A small network was trained on invented records. Each row is its activation on one of them, seen along a few directions.
Records have a field called Mili. Each example row is followed by its value.
The word absent means that the record has no Mili.
The largest differences between rows may come from other fields.
(in the rows, 500 means zero)
Random noise pushes rows far along 2 fixed directions. That doesn't count. These rows show it; they differ only by the noise:
565; 603; 556; 484; 462; 493; 477; 448; 489; 498; 494; 409; 504; 462; 499; 528; 557; 456; 467; 504; 587
702; 749; 715; 448; 568; 211; 509; 296; 410; 425; 476; 188; 627; 660; 604; 603; 384; 308; 557; 548; 909
563; 617; 540; 468; 468; 505; 502; 449; 508; 522; 491; 408; 480; 467; 513; 486; 573; 457; 457; 495; 572
553; 640; 503; 435; 477; 536; 554; 456; 550; 574; 487; 412; 427; 471; 538; 398; 610; 465; 434; 477; 532

471; 461; 390; 414; 570; 485; 588; 603; 516; 693; 477; 567; 336; 540; 530; 176; 519; 559; 438; 491; 407 => d1
425; 578; 485; 510; 304; 688; 473; 513; 547; 548; 598; 530; 424; 317; 343; 643; 643; 489; 320; 382; 432 => absent
435; 493; 464; 547; 453; 580; 544; 495; 520; 412; 510; 506; 502; 458; 497; 564; 506; 458; 518; 510; 481 => d21
552; 655; 448; 385; 557; 495; 717; 454; 586; 637; 474; 409; 387; 633; 669; 207; 521; 453; 461; 474; 532 => d23
430; 504; 388; 605; 445; 728; 522; 465; 583; 341; 458; 503; 517; 464; 602; 576; 591; 515; 553; 502; 398 => d3
563; 298; 646; 570; 601; 209; 308; 538; 272; 435; 496; 536; 694; 560; 352; 634; 228; 508; 635; 610; 673 => d12
568; 694; 456; 413; 618; 438; 696; 380; 565; 520; 465; 337; 451; 709; 755; 311; 466; 386; 539; 512; 627 => d18
418; 279; 435; 673; 429; 636; 324; 560; 420; 281; 456; 639; 617; 368; 417; 704; 496; 559; 620; 611; 385 => d21
455; 172; 549; 689; 412; 553; 171; 672; 289; 364; 494; 741; 675; 322; 237; 772; 450; 655; 530; 547; 342 => d2
604; 424; 623; 426; 696; 113; 472; 509; 366; 562; 477; 492; 600; 683; 461; 387; 252; 479; 600; 557; 679 => d11
495; 487; 380; 429; 532; 590; 585; 577; 588; 646; 461; 578; 372; 495; 564; 241; 611; 600; 436; 442; 314 => d9
452; 421; 359; 434; 566; 575; 612; 567; 638; 631; 503; 587; 399; 477; 531; 253; 566; 556; 514; 455; 275 => d4
477; 428; 546; 613; 542; 465; 467; 452; 468; 317; 513; 490; 620; 520; 534; 687; 360; 429; 644; 582; 559 => d19
534; 545; 483; 472; 633; 463; 630; 431; 604; 473; 451; 444; 515; 664; 712; 426; 487; 433; 625; 510; 502 => d5
419; 419; 438; 550; 295; 762; 350; 604; 537; 528; 559; 643; 416; 262; 309; 601; 686; 612; 347; 447; 321 => absent
487; 577; 491; 471; 475; 469; 591; 465; 514; 516; 522; 438; 479; 533; 518; 487; 457; 420; 459; 460; 607 => d24
459; 279; 501; 658; 475; 509; 278; 580; 364; 327; 463; 628; 623; 420; 426; 691; 413; 584; 616; 621; 483 => d24
444; 457; 384; 556; 497; 714; 529; 481; 592; 355; 417; 565; 534; 501; 651; 503; 606; 529; 595; 526; 341 => d22
451; 240; 529; 644; 475; 459; 295; 620; 363; 401; 549; 641; 637; 396; 295; 702; 361; 586; 573; 580; 448 => d16
490; 458; 442; 512; 533; 535; 498; 532; 483; 509; 439; 565; 479; 532; 588; 362; 510; 548; 549; 558; 426 => d23
394; 386; 300; 491; 549; 666; 586; 563; 664; 500; 469; 656; 410; 494; 594; 318; 595; 557; 547; 514; 218 => d7
557; 411; 605; 540; 565; 226; 413; 485; 365; 403; 518; 444; 647; 614; 455; 614; 288; 445; 614; 573; 694 => d16
517; 519; 539; 474; 528; 414; 528; 530; 422; 548; 502; 484; 501; 547; 473; 449; 441; 508; 479; 496; 574 => d20
467; 524; 505; 441; 508; 437; 585; 550; 480; 616; 551; 492; 414; 523; 435; 373; 455; 497; 415; 447; 526 => d1
548; 486; 608; 445; 533; 292; 534; 533; 441; 629; 565; 481; 543; 530; 421; 489; 350; 475; 426; 433; 598 => d6
525; 424; 533; 543; 558; 395; 481; 454; 471; 397; 484; 456; 584; 563; 518; 556; 381; 450; 621; 571; 569 => d8
629; 442; 707; 491; 636; 51; 395; 466; 268; 478; 524; 387; 698; 684; 448; 614; 157; 398; 618; 573; 864 => d12
521; 536; 462; 517; 568; 492; 534; 456; 492; 421; 444; 457; 512; 629; 674; 444; 471; 463; 597; 570; 540 => d18
532; 456; 544; 638; 585; 404; 450; 408; 409; 175; 423; 406; 682; 619; 673; 699; 372; 399; 740; 694; 670 => d13
339; 361; 296; 623; 424; 815; 503; 587; 600; 388; 476; 655; 436; 352; 542; 519; 628; 591; 524; 549; 237 => d13
462; 282; 434; 506; 595; 482; 446; 646; 495; 591; 473; 669; 479; 470; 448; 347; 472; 629; 575; 553; 304 => d15
577; 485; 567; 507; 608; 366; 472; 430; 468; 394; 443; 461; 624; 656; 618; 549; 387; 443; 661; 547; 581 => d14
477; 560; 398; 480; 536; 643; 631; 421; 616; 410; 454; 459; 513; 553; 705; 455; 563; 471; 564; 501; 433 => d22
619; 596; 579; 437; 580; 315; 557; 417; 477; 512; 460; 377; 541; 672; 615; 448; 401; 441; 509; 510; 653 => d9
629; 461; 630; 429; 692; 154; 497; 488; 381; 569; 435; 457; 589; 706; 563; 365; 284; 467; 585; 559; 660 => d6
450; 366; 441; 549; 562; 520; 480; 548; 563; 413; 495; 591; 549; 520; 552; 510; 457; 524; 603; 576; 378 => d7
561; 633; 536; 342; 641; 271; 724; 451; 561; 678; 531; 374; 447; 692; 576; 248; 397; 412; 491; 455; 617 => d15
590; 610; 729; 521; 555; 169; 478; 386; 292; 392; 523; 324; 686; 674; 500; 695; 263; 356; 569; 521; 896 => d20
535; 478; 474; 516; 664; 450; 566; 452; 551; 412; 443; 452; 522; 637; 684; 380; 403; 451; 689; 613; 510 => d19
536; 353; 561; 450; 591; 275; 446; 593; 409; 628; 548; 579; 540; 531; 370; 409; 319; 546; 500; 500; 523 => d11
369; 338; 333; 667; 431; 851; 435; 532; 547; 279; 416; 673; 530; 379; 559; 599; 641; 594; 599; 579; 231 => d3
639; 739; 521; 377; 699; 361; 720; 324; 587; 526; 391; 281; 507; 779; 800; 266; 466; 393; 598; 526; 648 => d10
490; 494; 409; 475; 640; 559; 625; 455; 629; 476; 416; 535; 479; 639; 722; 319; 548; 490; 636; 534; 363 => d5
506; 334; 588; 698; 439; 489; 234; 490; 336; 198; 478; 563; 767; 469; 448; 921; 400; 525; 650; 619; 521 => d10
496; 346; 528; 529; 466; 481; 374; 645; 389; 524; 512; 637; 538; 413; 364; 540; 480; 610; 463; 476; 422 => d2
421; 341; 449; 562; 433; 637; 426; 612; 484; 503; 583; 702; 509; 380; 356; 567; 521; 582; 455; 440; 297 => d17
502; 172; 629; 708; 500; 360; 164; 555; 315; 215; 499; 626; 799; 429; 327; 890; 295; 542; 718; 640; 507 => d4
391; 417; 295; 460; 529; 699; 619; 595; 667; 631; 497; 638; 304; 457; 541; 201; 608; 594; 488; 471; 203 => d8
431; 293; 422; 582; 517; 591; 371; 604; 501; 427; 447; 702; 550; 448; 498; 526; 527; 618; 619; 556; 268 => d14
574; 481; 591; 504; 584; 303; 453; 453; 407; 433; 491; 463; 624; 637; 507; 587; 350; 454; 589; 517; 615 => d17

Here are new rows. What is Mili for each?
374; 391; 399; 590; 484; 674; 523; 543; 575; 438; 523; 596; 476; 438; 529; 503; 525; 514; 561; 525; 329 => d19
468; 441; 382; 449; 554; 562; 616; 542; 645; 602; 502; 579; 405; 513; 544; 260; 559; 540; 516; 461; 319 => d4
428; 468; 295; 537; 534; 779; 592; 494; 629; 419; 394; 571; 419; 517; 697; 315; 655; 542; 584; 548; 263 => d3
397; 222; 413; 692; 425; 673; 283; 638; 432; 338; 464; 690; 582; 316; 397; 677; 518; 618; 597; 609; 299 => d21
418; 285; 378; 478; 518; 554; 453; 710; 496; 719; 523; 713; 397; 395; 355; 246; 498; 667; 446; 487; 269 => d12
585; 608; 587; 380; 633; 227; 625; 434; 436; 593; 498; 326; 483; 680; 558; 326; 342; 417; 482; 519; 742 => d1
413; 450; 387; 385; 509; 534; 625; 661; 566; 800; 575; 601; 322; 428; 383; 193; 534; 586; 362; 384; 336 => d12
510; 532; 427; 535; 653; 507; 603; 421; 540; 349; 387; 417; 516; 663; 775; 375; 475; 426; 689; 648; 528 => d13
378; 325; 352; 649; 443; 800; 404; 562; 532; 307; 447; 685; 563; 386; 547; 634; 619; 609; 602; 557; 223 => d22
452; 377; 380; 563; 634; 589; 529; 526; 573; 426; 414; 592; 475; 545; 657; 349; 492; 539; 687; 611; 342 => d19
563; 552; 494; 491; 641; 408; 567; 420; 495; 414; 420; 369; 542; 663; 668; 383; 426; 412; 650; 618; 615 => d21
476; 269; 519; 734; 503; 552; 284; 508; 383; 132; 435; 583; 711; 442; 525; 811; 392; 509; 724; 704; 513 => d13
501; 491; 463; 482; 448; 554; 514; 534; 526; 562; 529; 523; 475; 445; 463; 509; 540; 563; 396; 431; 434 => d9
509; 509; 425; 433; 624; 531; 601; 508; 617; 574; 443; 533; 441; 591; 626; 310; 524; 529; 561; 494; 376 => d14
467; 569; 482; 585; 469; 629; 561; 383; 539; 315; 490; 420; 575; 517; 601; 651; 507; 425; 552; 515; 538 => d3
497; 308; 545; 632; 419; 508; 270; 563; 370; 345; 505; 612; 661; 394; 350; 804; 431; 595; 531; 526; 459 => d9
479; 399; 458; 584; 515; 604; 412; 525; 475; 368; 454; 598; 566; 487; 558; 552; 528; 568; 603; 559; 359 => d10
422; 213; 420; 538; 522; 519; 375; 710; 429; 606; 476; 742; 484; 395; 326; 344; 472; 661; 531; 543; 286 => d12
494; 391; 407; 355; 647; 415; 587; 640; 538; 782; 493; 644; 355; 552; 463; 85; 472; 606; 457; 480; 326 => d11
420; 447; 325; 492; 468; 784; 557; 574; 645; 565; 448; 639; 382; 436; 573; 327; 682; 613; 459; 466; 181 => d10
488; 399; 445; 585; 567; 527; 456; 517; 475; 375; 416; 546; 557; 538; 583; 478; 465; 496; 661; 626; 465 => d21
662; 666; 542; 373; 854; 168; 714; 328; 591; 493; 394; 269; 543; 904; 889; 186; 313; 329; 728; 636; 715 => d7
363; 551; 312; 536; 438; 829; 662; 486; 676; 460; 485; 551; 390; 434; 625; 408; 681; 517; 469; 450; 278 => d3
467; 410; 427; 532; 464; 614; 479; 563; 529; 540; 466; 630; 463; 454; 471; 448; 576; 603; 445; 493; 327 => d9
471; 530; 516; 539; 447; 536; 543; 509; 483; 497; 518; 501; 503; 479; 486; 548; 477; 489; 471; 485; 493 => d23
